Each row below holds a small network's activations on one input, seen along a few directions.
In each table, some parts of the input vary, and every possible input appears once, in random order.
A made-up example of a description, with smaller parts first: one of 3 separate values, together with either a single point or one of 11 places around a ring or (one of 6 places along a line, together with one of 8 places around a ring).
Shared parts are said once, and a part with two or three values counts as separate values.

Table:
r1: [-15  26  25  14  41 -57   6 -28 -52  -2 -30  -4 -35 -38  19]
r2: [ 13  18   5  24 -16  -6   4  24  -1 -12  -1 -15   1  11 -18]
r3: [-11   7  27 -11  46 -38  -6 -58 -34   8 -20  18 -33 -24  25]
r4: [ -4  -6   0  -8 -20  -3 -12   2  23  -3   6 -16   3  37 -15]
r5: [-25   2  37 -22  36 -19 -13 -59 -47   9 -15  20 -34 -26  28]
r6: [13 12 -2 26 -8  0 13 21 -5 -8 -2 -7  8  0 -5]
r7: [ 12  -9 -24   4  11  13   7  15  15  -5   4   6   8 -14  18]
r8: [-16 -12   5 -19 -29  11 -24   1   7   0  11 -13   7  32 -17]
r9: [  4  -3  -3   0  -9   8   1  -3  16   6   4   8  10   3 -10]
r10: [ 12   3  -9  20   1   5  20  23  -6 -13  -4  -8  14  -8   8]
r11: [  4  -6   4  -3 -15   3  -7  -2  21   4   4  -3   5  15 -19]
r12: [ 10  -3   2  11  -7  -1  -4  11  21  -1   6  -2  -3  19 -20]
r13: [ -8 -11 -18 -23  -5  36  -2   5  -3  10   2   9  13 -18  14]
r14: [-11  -7   2 -13 -15  23  -7  -4   1  10  11   9  14  -1 -11]
r15: [  2   2  -3   4 -14  -7  -7  16  24  -6  12 -19  -9  38 -16]
r16: [  4  23   4  14 -26 -16   2  32   3 -13   4 -33  -5  28 -13]
r17: [-11  -9  -8 -20 -10  29   0   1  -2   9   7  12  14  -9  -1]
r18: [ 11  -8 -15   7   4   7  10  12  13  -4   6   9   6  -4   4]
r19: [  3  -5 -13  -7  -4  13   8   0  13   3   2  11  12  -6   2]
r20: [ -9 -11  10 -15 -23  17 -16  -3   6   8  12  -2   9  11 -20]
r21: [ 12  -1 -15  16   8  10  19  28  -3 -13  -8 -10  19 -16  22]
r22: [11 -4 -6 14 -1  3  4  9 15  2  7  9  3  6 -8]
r23: [ -6   9  19  -1  54 -49  -5 -45 -35   7 -15  14 -39 -24  19]
r24: [  6  -8 -23 -10   1  19   7   4  13   4  -3   7  11 -15  16]
The inputs of r3 and r5 match in every part but one. If r4 is changed in the same way as r3 into r5, which row does it become?
> r8
Describe the family of inputs behind these rows.
> one of 4 places along a line, together with either a single point or one of 5 places along a line
Which other rows does r20 become when the place on the line of 5 takes its other values? List them by row number.
> r8, r13, r14, r17
Which other rows agree with r6 in the place on the line of 4? List them by row number.
> r1, r2, r10, r16, r21
